These are the activations of a small neural network, seen along a few directions. Each row is one input.
Each table varies a few parts of the input and shows all the possible inputs, shuffled.
A made-up example of a description, with smaller parts first: line(4) and (point or line(11) or (values(3) and ring(5))).
Shared parts are said once, and a part with two or three values counts as separate values.
In the rows, zero is written as 128.

Rows:
R1: [148 143 115 175 207 126 134  88 140 109 124  76]
R2: [ 92 130 131 142 167 102 107 116 129  94 163 115]
R3: [189 142 151 171 159 134 187 106 165 149  82 135]
R4: [120 120 171  91 102 122 135 144 138 154 138 182]
R5: [159 113 107 120  38 145 136 145 140 156 102 122]
R6: [117 112  72 121  87 127  90 135 107 113 145  60]
R7: [ 97 108  96  90 113 108  77 140 102  89 157  83]
R8: [125 127 126 130 133 219 133 172  38 154  92 183]
R9: [ 81 117 132  94 154 105  89 136 108 113 179 120]
R10: [139 109 131  89  63 126 123 150 135 132 113 145]
R11: [111 156 116 153 187 110 123  94 136 111 146 104]
R12: [132 128 164 138 117 115 158 127 158 136 118 176]
R13: [153 158 153 150 138 125 173 110 167 152 104 164]
- What is each input in this table made of? => point or (values(2) and line(6))
- Start at R3 and move only the line(6) part, one step at a time. The first step leads to R13. Which rows follow, in order? => R12, R4, R10, R5
- Change only the values(2) part in R9. List by row number the other rows that result. => R4

Rows:
R14: [188 150 141 187 145 176 161 123 169 146  74 130]
R15: [ 66 105 101 114 184 144  86 155  52 112 174 100]
R16: [ 96 125  81 105 145 174  73 165  23  89 130 105]
R17: [ 96 120 108 127 133  43  92  86 191  55 165  74]
R18: [169 158 122 197 136 140 199  99 147 165  95 157]
R19: [ 99  84  69  94  95  88  75 137 123 106 178  27]
R20: [188 134 189  56 132 138 157 144 173 183 113 197]
R21: [ 64 141 141 146 221 102 103 105 118  61 159 147]
R22: [126  96 198 120  42 111 148 186 157 116 121 224]
R23: [102 127 112 107 120  57  88  91 159 121 194  52]
R24: [161 157 115 212 114 174 175 109 148 146  89 146]
R25: [ 70 148 145 126 209 113 100 110  88 128 189 125]
R26: [185 139 152 167 172 123 186 106 150 171  66 150]
R27: [128 104  48  85  56 118  61 147  94  83 135  33]
R28: [124  80 136  87  49 187 106 162  79 159 107 176]
R29: [209 133 186 139 173 153 189 115 162 133  78 131]
R30: [105 174 133 108  50 134 176 135 143 203 107 204]
- What is each input in this table made of? => values(4) or ring(5) or (values(2) and line(4))
- Change only the values(2) part in R17. List by row number the other rows that result. => R21

Rows:
R31: [154 116 125  92  66 174 119 162  87 130  60 164]
R32: [ 86 143 124 182 145  84 110  79 126  86 167 106]
R33: [140 146 125 127 180  93  92  93 127  63 146 102]
R34: [188 158 109 209  87 108 196  88 200 180  95 137]
R35: [123 120 107 111 139  86  98 157 141  62 129  93]
R36: [123 167 121 222 168 180 163 136  94 151 124 178]
R37: [113 110 113 151  35 161 136 151  83 152  88 178]
R38: [114 151 107  63 131 114 100 141  85 136 140  81]
R39: [ 66 125  80 159 164 103  98 100 109 135 162 127]
R40: [132 109 112 110  52 176 140 151  86 132  78 173]
R41: [129 168 131 178 182 200 168 133  99 133 104 164]
R42: [ 96 133 104  97 190 122  82 106 116 117 124 103]
R43: [206 157 108 168 105 124 199  90 204 160  85 132]
R44: [117 126 116  69  74 138  65 150 141 110 149  98]
R45: [ 88 116 105 125 122  92 120 143 143  66 139  93]
R46: [150  99 145 138 188  99 101  96 122  80 166  83]
R47: [106 117  92  90  65 135  85 145 137 110 178 118]
R48: [ 91 145  94  80 118 115 121 131  84 137 158  90]
R49: [105 142 123 141 163  99 114  79 129  66 156 101]
R50: [ 76 120 103 128  44 124  82 140 138 131 178 114]
R51: [217 166 133 146 114 128 180  97 209 159  57 113]
R52: [125 145 202 103 127 119 183 129 173 156 121 233]
R53: [159 106 234  97 149 124 174 141 168 171 121 206]
R54: [124 106 127  74 139 120 110 144  79 153 158  61]
R55: [ 73 126  90 115 177 124 103  96 115 118 143 112]
R56: [164 129 163 172 202 206 158 147  94 148 103 136]
R57: [106 146 203 144 109 103 179 129 170 177 130 237]
R58: [ 72 146  95 121 100 100 117 131  80 156 168  95]
R59: [241 117 142 162 125 130 189 105 198 175  84 103]
R60: [160 151 204  89 144 110 162 141 172 153 112 233]
R61: [178  67 134 107  77 177 128 169  78 145  87 155]
R62: [121  77 139 119 143  96 109 156 138  82 140  65]
R63: [152 175 144 160 195 199 147 143 101 131  86 155]
R64: [ 69 117 106 166 104  76 117 143 140  86 150  98]
R65: [128  80 136  80  82 144  74 153 136 127 168  80]
R66: [118  84 112 112 202 124  91 113 107 132 152  93]
- What is each input in this table made of? => line(4) and (values(4) or ring(5))
- The inputs of R52 and R53 match in every part but the line(4) part. If R48 is changed in the same way as R52 into R53, which row does it become? => R54
- Start at R39 and move only the line(4) part, one step at a time. The first step leads to R55. Which rows follow, in order? => R42, R66
- Change only the ring(5) part in R38. List by row number the other rows that result. => R33, R35, R42, R44

Rows:
R67: [180 126 124 165  57 137 158 152 144 134  75 146]
R68: [ 89 158 155 145 190  92 140  86 132 101 153 127]
R69: [ 70 156 132 150 212 113 124 115 134  93 151 143]
R70: [130 158 103 175 173 133 145  84 110 105 118  81]
R71: [115  99 157  86 169 124 106 146  76 130 123 184]
R72: [171 127 175 100 108  88 158 101 236 121 126 136]
R73: [206 130 132 130  91 127 155 102 213 130  81  83]
R74: [ 53  86  91  55  61  52  29 141 119  81 207  71]
R75: [134 116 123 145  63 194 162 146 111 174  87 152]
R76: [111 155  79 180 195 155 129 113 112  97 117  97]
R77: [149 117 116 167 185 177  94 132  77 117 136 101]
R78: [ 98 113 168 114  80 155 164 146 134 166 131 204]
R79: [143 124 169 134  74  98 159 153 166 126 117 197]
R80: [109 152 158  73 107 156 129 164 101 165 136 200]
R81: [140 141 150 145 159  53 147  88 189 162 151 127]
R82: [148 101 109 110 153 171 124 152  58 131  89 127]
R83: [173 143 102 168 143 100 165  94 171 163 117  70]
R84: [100 121 172 130 203 141 104 141 103 109 172 136]
R85: [ 86  86  40  78  45 100  52 147  99  81 176  14]
R86: [156 150 105 110  89 191 117 155  75 175  97 163]
- What is each input in this table made of? => values(2) and (point or ring(9))
- Which other rows agree with R73 in the values(2) part? List them by row number. => R67, R70, R75, R76, R77, R82, R83, R85, R86

Rows:
R87: [127 161 127 192 176 175 151 121 106 120 100 163]
R88: [143 108  93  97  25 120 117 152 139 126 108 108]
R89: [151 159 137 171 137 181 180 134 104 157  70 196]
R90: [115 101 169  60  53 124 123 171 133 167 148 185]
R91: [100 169 149 132 206  76 141  80 161 134 168 124]
R92: [ 66 126 123  65 153  74  72 120 113 116 193 105]
R93: [158  95 108  86  10 137 122 160 139 166 119 108]
R94: [ 80 131  81  97 170 152  78 139  45 124 161  88]
R95: [111 154 168 160 159 102 151 102 176 111 137 177]
R96: [ 73  99  93 136 154 154  78 151  45  94 155 103]
R97: [178 150 118 166  75 117 179 110 186 146  76 132]
R98: [136 136 100 198 145  90 141  85 169 101 133  63]
R99: [ 99 109 153  71  69 108 117 159 131 129 137 185]
R100: [115 115 113 101  84 185 116 170  56 138  98 170]
R101: [136 154 178 139 121 105 181 121 177 146 109 211]
R102: [143 164  88 158 163  91 140  70 167 132 140  51]
R103: [193 138 133 155  60 135 184 119 188 186  86 132]
R104: [130 107 129  90  68 201 123 182  56 176 108 169]
R105: [205 103 167 104 227 187 129 141  97 124  85 116]
R106: [103  94  75 130  91  92  78 127 121  81 162  44]
R107: [114 171 106 165 226 151 141  99  93 145 132 110]
R108: [110 123  62  91 111  90  75 113 118 112 169  33]
R109: [ 93 140 161 172 191  76 142  96 160 102 164 140]
R110: [120 109  83 118  61 118  86 133 137  91 134  79]
R111: [189 103 208  72 208 110 133 131 170 109 123 130]
R112: [106 138 118 205 212 153 140 112  92 115 126 127]
R113: [150 142 193 129 105 122 186 129 179 187 119 211]
R114: [ 60  99 136 104 135  77  79 138 114  82 192 118]
R115: [ 92 121 103 122 122 179  90 160  57  99 129 136]
R116: [231  94 147  99 165 125 130 118 176 110  92  57]
R117: [166 147 153 160 121 198 184 142 105 197  80 197]
R118: [154 150 108 186 114 116 149  91 184 111 105 101]
R119: [ 78 116 144  92 105 102  89 147 130  90 166 153]
- The inputs of R101 and R97 match in every part but one. If R95 is changed in the same way as R101 into R97, which row does it become? => R118
- What is each input in this table made of? => values(3) and (point or (values(2) and line(5)))
- Change only the line(5) part in R88. List by row number the other rows that result. => R93, R106, R108, R110
- Which other rows agree with R96 in the values(3) part? List them by row number. => R87, R89, R94, R100, R104, R105, R107, R112, R115, R117

Rows:
R120: [113 134 120 145 159  79 126 120 152  89 140 119]
R121: [110 152  92 167 166 153 123 103 113 108 131  85]
R122: [ 77 152 144 140 175 117 117 104 133 108 167 131]
R123: [140 111  93 128  68 155 135 141 108 134 123 114]
R124: [122 107 102 141  74 163 120 157 100 141 100 122]
R125: [100 159 113 153 168 131 118 101 111 111 133 101]
R126: [123 122  90 156 182 155 114 113  83 132 135  97]
R127: [113 129 110 143 183 133 108 111  81 134 137 113]
R128: [209 165 178 173 132 160 209 105 165 181  61 193]
R129: [115 125 143  97 166 133 129 154  89 117 131 137]
R130: [106 132 143 151 158  82 119 123 160  95 165 127]
R131: [150 132  83 123  78 123 122 131 151 142 129  74]
R132: [143 133  93 176 147 119 124 118 138  92 131  81]
R133: [119 120 130  84 123 150 106 151 110 119 120 167]
R134: [121 117 125 124  71 143 114 145  93 138 109 142]
R135: [135 120 114 113  68 135 129 134 104 134 129 132]
R136: [125 135 111  91  88  84 123 129 162 137 141 113]
R137: [ 94 108 155 113  80 128 114 153 117 138 140 170]
R138: [138 106 131 101 122  73 121  99 179 103 134  90]
R139: [136 132 137 114 157 151 122 148  73 123 125 116]
R140: [177 154 207 164 143 144 209 119 192 184  88 220]
R141: [118 132 134  97  87  87 115 132 171 143 166 120]
R142: [209 154 155 191 134 180 215 117 172 183  51 174]
R143: [127 102 154 109 123  75 114 107 190 113 156  96]
R144: [ 96 109 130 109  83 124 121 155 111 135 112 161]
R145: [135 125 123 103 116 166  99 151  96 128 111 145]
R146: [ 93 122 117 126 193 115 116 117  97 129 143 134]
R147: [163 103 103 134 112 113 120 102 168 109 122  51]
R148: [104 121 166 105 167 135 122 162 100 127 153 142]
R149: [ 91 122 141 130 190 119 108 114 103 132 171 143]
R150: [140 116 101 118 116 187 105 158 101 128 105 127]
R151: [188 158 184 157 141 143 216 111 181 174  67 214]
R152: [138 142 115 160 147  98 118 110 134  91 137 100]
R153: [145 141 104 108  78 102 116 124 146 142 135  92]
R154: [112 118 154  90 122 152  99 154 118 126 145 175]
R155: [114 114 121  96  77 117 136 140 120 128 135 153]
R156: [103 110 143 104  78 118 129 148 131 137 156 159]
R157: [158 112 125 119 112  92 114  94 163 109 128  69]
R158: [136 121 114 132 159 171 128 160  80 126 116  96]
R159: [ 84 154 120 134 176 114 124 101 124 102 142 123]
- What is each input in this table made of? => line(4) and (point or ring(9))
- The inputs of R122 and R159 match in every part but the line(4) part. If R154 is changed in the same way as R122 into R159, which row does it become? => R133
- The inputs of R120 and R130 match in every part but the line(4) part. If R129 is changed in the same way as R120 into R130, which row does it become? => R148
- Start at R147 and move only the ring(9) part, one step at a time. The first step leads to R132. Which rows follow, in order? => R121, R126, R158, R150, R124, R123, R131
- Change only the line(4) part in R126. List by row number the other rows that result. => R127, R146, R149
- Which other rows agree with R153 in the line(4) part? List them by row number. => R125, R127, R128, R134, R135, R139, R145, R152, R157

Rows:
R160: [190 158 162 188 171 113 195  83 206 145  92 136]
R161: [106 126  95 143 182  67  91  87 151  74 174  34]
R162: [170 120 160 102  32 158 167 163 150 177  81 202]
R163: [ 78 136 100 137 195  85  88  97 118  84 181  68]
R164: [162 168 166 182 184 130 192  93 172 154  98 169]
R165: [158 144 155 153 113 168 176 138 133 162  82 193]
R166: [ 81 126  95 113 176 118  77 125  83  86 166  83]
R167: [ 87  92  90  76  78 128  67 161  76 114 165  90]
R168: [169 150 169 157 169 163 180 123 138 157  85 182]
R169: [ 79 104  95 108 126 122  72 144  81  92 167  89]
R170: [170 124 156 120  68 173 170 157 130 185  82 192]
R171: [ 86  88  94  57  42 112  63 167  96 106 164 100]
- The inputs of R165 and R169 match in every part but one. If R168 is changed in the same way as R165 into R169, which row does it become? => R166
- What is each input in this table made of? => values(2) and line(6)
